A small network was shown many inputs. Here are its activations along a few directions, one row for each input.
Each table varies a few parts of the input and shows all the possible inputs, shuffled.
A made-up example of a description, with smaller parts first: one of 6 places along a line, together with either a single point or one of 9 places along a line or (one of 2 separate values, together with one of 5 places around a ring).
Shared parts are said once, and a part with two or three values counts as separate values.

Rows:
R1: [  4 -23  19  -5  71 -12   3 -28 -13   4 -33]
R2: [ 16 -39   8  24   6 -18   4 -37  -9 -31 -44]
R3: [-65 -49 -47 -48 -29 -45  34 -10  14  39  75]
R4: [  5  21   2 -23 -54  40 -28  39  -1 -16 -24]
R5: [ 10 -25  28  19  39  11   9 -51 -31   1 -47]
R6: [ 40 -22   3   2  26  35  10 -66 -21   9  35]
R7: [ 45 -36 -16   7  -7   6   5 -52   0 -22  37]
R8: [ 33  38 -35 -23 -46   5  -3 -34  -4  -2  32]
R9: [ 21  54 -24 -52  20  10  -4 -25  -8  33  44]
R10: [ 33 -20  -5 -22  58  12   4 -43  -3  12  49]
R11: [-93 -36 -19  31 -19 -59  37  48  17  49  36]
R12: [ -4  21  -4 -40 -49   9 -25  58  28 -40 -11]
R13: [-93 -52 -23 -30 -15 -69  35   6   4  30  -9]
R14: [ 36 -36 -21 -10  -3 -26   8 -33  29 -45  50]
R15: [  7 -39   3   7  10 -49   6 -19  20 -54 -31]
R16: [ 4 -8 23 56 68 -1  5 14  0 23 11]
R17: [ -8  51  -1 -36  33 -13  -5 -11 -17  24 -39]
R18: [ -5  50 -13  38 -31 -40   0  41  28 -16   7]
R19: [ 15 -24  12  85   3  -7   6   5   4 -12  -1]
R20: [  8 -54  17  -9 -12   9 -17  40  33 -59  -5]
R21: [  4  51  -7  54 -35  -8  -2  23  -1   8  -6]
R22: [ 27  52 -16 -28 -12  33   1 -48 -26  29  29]
R23: [ -7  37  13 -52  11  45 -28  48  -4  19 -12]
R24: [ 10 -10  31  80  36  22  11  -9 -17  20  -4]
R25: [  7 -24   7  68   7 -38   8  23  33 -35  12]
R26: [ -1  35  22 -28 -20  69 -23  25 -22  16 -27]
R27: [ 24  38 -41 -40 -41 -27  -1 -16  25 -26  45]
R28: [ -5  35 -17 -23 -27 -50  -2  -1  15 -35 -37]
R29: [  4  35 -12  -7 -32 -19  -4 -20 -13 -11 -50]
R30: [ 17 -54  22   8 -16  41 -20  22   4 -35 -18]
R31: [  6 -38  34 -21  49  47 -21  30   0   0  -6]
R32: [-93 -67  -8 -47 -38 -10  10  65  16  24  19]
R33: [-8 67  4 25 30 -3 -3 32 -5 43  6]
R34: [ -2  65  12  49  -2  20   3   9 -23  40  -9]
R35: [ -2  49   8 -12   1  10   1 -34 -35  21 -53]
R36: [ 12 -40  42   2  18  70 -15   8 -17  -3 -21]
- What is each input in this table made of? => one of 4 separate values, together with either a single point or (one of 2 separate values, together with one of 4 places along a line)
- Changing only the choice among 4 separate values turns R26 into R22. The same change can be made to R32. Which row results? => R3
- Which other rows does R20 become when the choice among 4 separate values takes its other values? List them by row number. => R14, R15, R25
- Start at R10 and move only the place on the line of 4, one step at a time. The first step leads to R6. Which rows follow, in order? => R7, R14
- Which other rows does R24 become when the place on the line of 4 takes its other values? List them by row number. => R16, R19, R25
- Which other rows does R8 become when the choice among 4 separate values takes its other values? List them by row number. => R4, R21, R29

Rows:
R37: [ 74 102  -6   1  47   7 -27 -10  -9  -1 -17]
R38: [-21  63 -47 -37 -19 -66 -13  54  39   6  29]
R39: [  3  -5 -38 -66 -69  30 -21  23  -6  -3   3]
R40: [ 31  -2  73  88  41  45  -8  23  -1 -46 -58]
R41: [-20 -84 -11 -37  13 -24  43 -49  15 -18  58]
R42: [-16  18 -37 -93 -32  -3  26 -41   4   6  57]
R43: [ 47  16  -9 -51 -35  64 -44 -17 -26   0 -17]
R44: [  -1 -107  -13  -10  -24    9   -3   15    7  -26    4]
R45: [ 28  39  -7 -78   2  31   3 -81 -16   9  36]
R46: [ -46  -48   -9   35  -16 -106   35  -56  -12  -29 -103]
R47: [ 27  -7  27 112  58  19  18 -30 -32  36  -2]
R48: [-53  34  22 -52 -38  38  -9  75   2   0 -37]
R49: [ 70 -19  16  48  47   3  28 -94  -1 -40  37]
R50: [ 23 -63  17 -21  47  10  20 -89  -4 -16  38]
R51: [  -1   21  -51  -20 -102  -15  -23   42   26  -17   28]
R52: [ 22 -44  19 -12  92  -6 -18 -14   1  -1 -15]
R53: [ -5 -82 -25  36 -57 -37  -5  35  38 -41  28]
R54: [-21 -65 -10 -27  58 -41   6  26  20  -3   5]
R55: [ 75  83  -8  -9   1  24  11 -86 -13 -15  35]
R56: [-24 -59 -23   9 -20 -71  42 -30  46 -33  82]
R57: [-62 -42  35  51 -26 -28   7  87  47 -38 -12]
R58: [-58 -68  47   4   7  18   9  67  16 -23 -37]
R59: [-19 -50  28  42  58  25  10 -25 -36  60  -2]
R60: [-25 -40 -21  19  25 -87   4  46  51 -18  30]
R61: [-15 -46  75  19  41  51 -16  27  -4 -21 -57]
R62: [-62 -72   0  27  24  -9  34  16 -16  58  18]
R63: [ 69   0  17  58  92 -13 -10 -19   4 -26 -16]
R64: [-17  37 -35 -83  13 -20 -12  34   8  20   5]
R65: [-58  30 -25 -29 -21  12  16  23 -28  82  18]
R66: [ 33  95   3  55  12  39   1 -22 -44  61  -3]
R67: [-20  44 -49 -48 -64 -49  24 -22  34  -8  82]
R68: [-57  60   9  -6 -70  -8 -11  95  34 -14 -12]
R69: [-62  56 -38  17 -53 -33  15  43   3  67  43]
R70: [-66 -46 -12  73  -8 -55  32  35  15  43  43]
R71: [ 37 100  50  31  -4  64 -25  31 -15 -21 -59]
R72: [ 42 -86  16   5  10  43 -27 -25 -13 -24 -17]
R73: [-14  51   4 -14  13  46  -7 -17 -48  85  -3]
R74: [ 94  61 -10  18 -36  57 -36 -22 -23 -24 -18]
R75: [ 27  58  -5 -68  47  14 -35  -6 -12  23 -16]
R76: [ -42   55  -35  -22  -61  -84   17  -47  -25   -4 -103]
R77: [ -9  56  51 -38  -4  71 -33  35 -19   3 -58]
R78: [ 89 -42  14  75  10  36 -19 -30 -10 -49 -17]
- Changing only one part turns R45 into R50. The same change can be made to R38. Which row results? => R60
- What is each input in this table made of? => one of 2 separate values, together with either a single point or (one of 4 places along a line, together with one of 5 separate values)
- Start at R37 and move only the place on the line of 4, one step at a time. The first step leads to R75. Which rows follow, in order? => R64, R38
- Which other rows does R44 become when the choice among 2 separate values takes its other values? List them by row number. => R39
- Which other rows does R71 become when the choice among 5 separate values takes its other values? List them by row number. => R37, R55, R66, R74
- Which other rows does R58 become when the choice among 5 separate values takes its other values? List them by row number. => R41, R44, R54, R62

Rows:
R79: [-19  46 -18 -47 -59   3 -17  44  12  -7  -7]
R80: [ 91 -16  30  45  66  40  -6 -79 -24 -27 -11]
R81: [-26  68 -21 -16 -50 -17  -6  39   7  13  -6]
R82: [ 65 -10  51  82  69  41  -9 -36 -25 -16 -42]
R83: [-106  -87  -25   16  -30  -94   39   58   43    8   31]
R84: [ 30  44  22 -22  18  64 -24  -5 -28  15 -25]
R85: [ -99 -109  -22  -15  -40  -74   28   63   48  -11   30]
R86: [ 49  60  -2 -28  24  43 -10 -53 -32  24   7]
R87: [  1  61 -42 -53 -53 -17  -3  -5   8   3  26]
R88: [ 72 -32  54  50  61  60 -20 -31 -20 -36 -43]
R89: [ 23  66  19   9  27  44 -13 -10 -33  35 -24]
R90: [-80 -93 -46 -20 -33 -94  42  14  44  -2  64]
- Changing only one part turns R83 into R90. The same change can be made to R81. Which row results? => R87
- What is each input in this table made of? => one of 3 separate values, together with one of 4 places along a line
- Which other rows does R80 become when the choice among 3 separate values takes its other values? List them by row number. => R82, R88
